Each row below holds a small network's activations on one input, seen along a few directions.
Each table varies a few parts of the input and shows all the possible inputs, shuffled.
A made-up example of a description, with smaller parts first: one of 6 places along a line, together with either a single point or one of 9 places around a ring or (one of 3 separate values, together with one of 8 places around a ring).
Shared parts are said once, and a part with two or three values counts as separate values.
In the rows, 128 means zero.

Rows:
R1: [126 101 118  76  66 175 173 135 124  91 179 162]
R2: [115 157 205 131  81 195 108 110 118  99 110 139]
R3: [ 66 106 139 182 136 108 122 132  70 155  95  80]
R4: [ 57 112 153 195 186 111 127 107  93 115 105 104]
R5: [ 99 147 146 200 186 109 147  86 102 137  93 134]
R6: [130 118 198 100 116 185 144 104 126 105  71 117]
R7: [147  92  56 152  78  75 156 154  78 148 155 129]
R8: [136 121 155  59 118 148 108 103 201 127 117  92]
R9: [147  60 128  74  83 161 190 139 145  98 156 162]
R10: [121 112  59 146 160  73 152  78 102 116 158 184]
R11: [157  74 106  53  89 160 156  94 134  98 137 162]
R12: [156 147 164  70 109 149  78  91 189 126 133 104]
R13: [161 136  36 156 138  86 159 101 109 118 123 173]
R14: [ 75 121 121 159 200  83 105 108 161 122 163  75]
R15: [177 150  89  73 199 175 109 232  92 148 169 227]
R16: [132 174 123 200 161 110 141 102 103 146  52 133]
R17: [ 92 144 207 119  88 196 150 140 117 111 108 123]
R18: [ 81  70  66 150 158  83 133  97  99  98 172 156]
R19: [127 170 169  86  90 149  77 113 185 100 166 110]
R20: [184 102 117  65  88 165 138  88 120  86 158 166]
R21: [102  64  52 147 122  96 154 139  80 118 168 117]
R22: [108 150 110 165 188  79 110  80 173 155 143 110]
R23: [152 146 207 110 112 188 117  93 113 105  86 127]
R24: [159 159  95 165 130  67 110 142 163 159 108  82]
R25: [152 157 134 202 130  99 146 144  88 142  60 107]
R26: [174 112  40 159  98  74 152 139 100 123 121 156]
R27: [125 135 149 194 110  99 151 161  66 162  92  78]
R28: [148 122 118  80  62 163 126 105 118  71 182 180]
R29: [117 110 176  74  99 135 125 141 210 131 131  98]
R30: [ 96 153 168  73  88 149 109 138 187 123 153  99]
R31: [133 137 109 161 104  68 113 155 141 183 144  56]
R32: [105  97 214 120  90 177 153 136 141 129  78 130]
R33: [154 180 158 113 214 193  89 239  93 170 109 204]
R34: [ 82 111 104 151 142  83  96 134 142 163 149  50]
R35: [166 181 131  81 219 164  67 241 153 176 156 180]
R36: [148 180  88 165 168  81 116 103 174 155 110 102]
- The inputs of R8 and R6 match in every part but one. If R35 is changed in the same way as R8 into R6, which row does it become? => R33
- Describe the family of inputs behind these rows. => one of 3 separate values, together with either a single point or one of 5 places around a ring or one of 6 places around a ring
- List by row number the other rows that have the choice among 3 separate values in common with R26. => R1, R7, R9, R10, R11, R13, R15, R18, R20, R21, R28

Rows:
R37: [115 175  95 212 218  58 104 167 109 188 100 104]
R38: [140 103 153  39  73 182 129 107 179  84 167 145]
R39: [162 136 158  50 120 213 112 170 127 114 145 206]
R40: [146 170 195  60 143 199  82 178 162 140 119 153]
R41: [165  96 116  30  60 188 141 144 145  97 176 188]
R42: [135 139  53 203 197  68 133 151  74 158 119 155]
R43: [109 105  51 188 152  42 149  92 116 129 152  97]
R44: [143  93  16 176 137  48 161 119  85 132 155 137]
R45: [ 88 107 105 208 134  68 156  90  88 133 101  85]
R46: [126 106 211  66  61 209 142 100 149  89 116 134]
R47: [121 151 240  81  82 197 108 109 182 114  98  89]
R48: [ 85 152 142 223 159  64 120 110 122 158  87  42]
- Describe the family of inputs behind these rows. => one of 2 separate values, together with one of 6 places around a ring
- The inputs of R42 and R39 match in every part but the choice among 2 separate values. If R44 is changed in the same way as R42 into R39, which row does it become? => R41
- Change only the choice among 2 separate values in R46. List by row number the other rows that result. => R45

Rows:
R49: [136 126  82 164 207  94 104 152  89 155 121 142]
R50: [126 134 148  91 104 172 111 103 145  96 156 154]
R51: [122 103 162  76 100 170 133 161 143 127 136 138]
R52: [117 110 148  82 117 168 135 108 165 105 139 158]
R53: [174 147 154  82  95 167 117 127 135 110 128 142]
R54: [131 128 162  85  89 175 109 157 123 119 152 134]
R55: [154 147 147  88 105 170 117 102 145  97 139 152]
R56: [110  87  80 184 121  83 143  90  83 133  99  90]
R57: [114 124  86 210 112  80 165 117  84 138 100 127]
R58: [ 88 178 233 169 158 150  98 121 143 152  54  70]
R59: [112 137  96 204 145  83 166 131  65 139 108 155]
R60: [117 151  84 183 149  55 137 131 155 146 148  87]
R61: [121 137  97 180 194  88 141 146  63 138 119 157]
R62: [160 139 160  81  87 170 117 154 125 120 135 132]
R63: [108  97  92 165 141  62 136  82 102 126 129  70]
R64: [123 152  69 171 146  72 111 147 148 162 128 112]
R65: [151 114 160  73  98 165 141 158 144 129 118 137]
R66: [104  99 154  82 107 172 133 135 155 114 147 148]
R67: [146 121 148  78 116 165 141 104 166 107 122 157]
R68: [114 124 155  90  96 177 109 131 135 105 163 144]
R69: [166 123 154  73 108 163 142 131 156 119 111 146]
R70: [114 118  99 178 157  48 139 103 139 134 158  69]
R71: [136 149  74 154 191  93  99 155 135 176 135 123]
- Describe the family of inputs behind these rows. => either a single point or one of 10 places around a ring or (one of 2 separate values, together with one of 6 places around a ring)

Rows:
R72: [118 155  95 185 172  82 125  89 127 128 116 125]
R73: [146 170 206  81  99 189  75 142 173 119 134  89]
R74: [148 117 135  60  63 191 131 122 102  86 184 190]
R75: [159 138 162  68 154 190 104 166 157 154 101 176]
R76: [118  86 127  73  53 199 134  89 129  71 152 156]
R77: [103  78 175  81  69 182 156  78 152  91 113 128]
R78: [127 157 235  78  76 172 120 122 173 106 128  82]
R79: [ 90  99 120 172 180  92 127 139  77 144 130 106]
R80: [107 105 214  89  84 167 157 100 175 108  98 113]
R81: [128 121  95 170 187  76 131  74 107 122 123 111]
R82: [125 139  95 181 180  79 129  81 116 129 121 119]
R83: [146 133  88 178 107  76 146 141 105 153 106 107]
R84: [ 86 118 112 179 174  97 127 146  85 149 128 112]
R85: [176 130 129  59 111 175 134 168 110  96 157 219]
R86: [150  99  82 155 122  72 150 128  89 143 108  94]
R87: [172 134 162  76 139 183 148 167 138 121 123 197]
R88: [ 82 145 120 194 157 100 121 160 104 160 126 123]
R89: [147 120  79 167 117  76 150 133  96 147 107  99]
R90: [ 81 131 117 187 163  98 122 156  98 153 122 119]
R91: [134  92  55  82 132  83 120 139 217 132 226 105]
R92: [140 146  80 179 103  79 145 147 112 154 107 109]
R93: [145 164 166  60 136 203  66 160 166 146 116 135]
R94: [115 168  94 190 165  85 124  97 135 132 117 129]
- Describe the family of inputs behind these rows. => either a single point or one of 10 places around a ring or (one of 3 separate values, together with one of 4 places along a line)
- A walk changes only the place on the line of 4. It starts at R81 and steps to R82. List the rest of the walk in order. => R72, R94
- Change only the place on the line of 4 in R88. List by row number the other rows that result. => R79, R84, R90

Rows:
R95: [ 67 127  97 238 184  40 134 119  66 130 140 128]
R96: [ 65 110  65 243 147  65 131 105  77 127 130  74]
R97: [124 166 195 122 153 159  90 160 204 162 127  74]
R98: [151 146  61 212 173  33 148 141 127 185 103 117]
R99: [111 162 199  98 194 172  72 141 166 157 109 101]
R100: [181 138 134  83 125 190 102 140 104 119 142 192]
R101: [118 146 204 102 128 136  95 116 193 134 114  31]
R102: [ 79 128 207 123 138 169 106  82 184 130 110  62]
R103: [126  81  84  69 137 135 153 110 141  81 195 200]
R104: [106  79 168  95  62 185 161 126 108 119 103 126]
R105: [ 97 147 177 116  81 168 119  84 152 102  98 134]
R106: [114 167 191 109 129 175 129 108 131  92 106 158]
R107: [145 191 162 110  99 165 107 163 167 136 117 135]
R108: [146 115 160  93  72 167 143 204 132 151 118 145]
R109: [142 167 172  95  76 145 112 120 157 107 104  92]
R110: [132 181 167  90 142 180  87 146 130 131  99 164]
R111: [154 104  59  68 113 125 134 159 175 121 207 175]
R112: [152 112 140 104  68 187 140  77 119  89 143 148]
R113: [113 112  70 210 159  52 171  66  99 161  88  98]
R114: [ 93 144 225 122 182 169 110 106 171 119 116  98]
R115: [119  94 185  92 104 185 167 151  94 108 109 163]
R116: [138 108 162  73 118 190 126 188  92 146 103 166]
R117: [146 128  71 190 144  12 158  96 115 168  90  80]
R118: [104 150  57 238 158  47 115 175  97 162 147  94]
R119: [147 137  51 196 216  58 132 137  89 167  75 133]
R120: [194 154 128  99  82 173 124 154 139 122 160 160]
R121: [ 89 142  72 221 199  48  93 153  59 169 134 130]
R122: [147  93 167  77  54 154 150 163 120 124 107  97]
R123: [159 125 158 102 107 177 143 102 109  79 147 194]
R124: [120 129  89 204 198  38 177  89  88 152  90 142]
R125: [143  94  64  50 152 140 113 144 139 118 188 203]
R126: [192 128 138  87  61 157 130 113 130  94 147 119]
R127: [151  85  67  53  91 107 139 119 165  94 193 134]
R128: [102 128  64 223 137  34 121 136  86 133 134  48]
R129: [115  64  69  75  98 139 146  87 157  92 188 165]
- Describe the family of inputs behind these rows. => one of 5 places around a ring, together with either one of 2 separate values or one of 5 places along a line
- The inputs of R120 and R126 match in every part but the place on the ring of 5. If R118 is changed in the same way as R120 into R126, which row does it become? => R128
- Change only the place on the ring of 5 in R104. List by row number the other rows that result. => R108, R115, R116, R122
- Change only the place on the line of 5 in R110. List by row number the other rows that result. => R99, R100, R116, R125
- Change only the place on the line of 5 in R105. List by row number the other rows that result. => R102, R104, R112, R129
- Change only the choice among 2 separate values in R113. List by row number the other rows that result. => R96

Rows:
R130: [124 105  86 132 143 107 134 109 125 117 158 142]
R131: [ 90 129 144 162 149 107 121 104 139 129 119  91]
R132: [119 159 146 146 174 126 105 143 141 146 121 123]
R133: [147 122  86 116 158 120 127 138 131 130 150 166]
R134: [144 120  96 125 135 133 138 150  96 131 132 172]
R135: [131 104  86 135 102  97 148 119 124 123 146 115]
R136: [137 123  82 126 147 114 129 123 125 122 154 153]
R137: [155 125  82 118 127 116 130 159 123 140 148 147]
R138: [159 127 212  10  53 233 115 139 181  94 144 150]
R139: [103 136 153 166 138 123 127 119 107 135  99 107]
R140: [106 138 144 156 160 109 115 106 142 134 117  99]
R141: [146 119  80 123 117 107 133 142 120 132 147 135]
R142: [136 114  93 131 125 124 141 133  93 123 132 161]
R143: [123 141 140 155 130 105 122 123 139 146 110  80]
R144: [149 124 219  19  57 243 122 132 156  85 132 171]
R145: [136 106  99 137 121 114 151 113  99 118 131 152]
R146: [123 148 137 149 134 113 112 144 133 151 113  91]
R147: [123 104  88 134 133 102 145  98 131 113 147 133]
R148: [127 107 100 145 110 113 159 108 100 115 132 142]
R149: [107 146 139 150 165 120 104 126 136 141 119 108]
R150: [141 128 216   9  81 235 116 130 185  91 149 159]
R151: [134 162 144 146 143 119 112 160 138 156 115 107]
R152: [106 132 142 161 119 100 128 121 136 139 113  74]
R153: [127 150 155 149 152 134 120 149 112 147  93 134]
R154: [103 132 153 167 128 116 138 108 114 131  91 101]
R155: [141 109  83 131 112 102 140 126 122 128 151 123]
R156: [118 144 152 155 143 124 123 131 109 140  92 122]
- The inputs of R142 and R141 match in every part but one. If R144 is changed in the same way as R142 into R141, which row does it become? => R138
- Describe the family of inputs behind these rows. => one of 3 separate values, together with either a single point or (one of 2 separate values, together with one of 4 places along a line)
- A walk changes only the place on the line of 4. It starts at R137 and steps to R141. List the rest of the walk in order. => R155, R135
- Change only the choice among 2 separate values in R156. List by row number the other rows that result. => R142
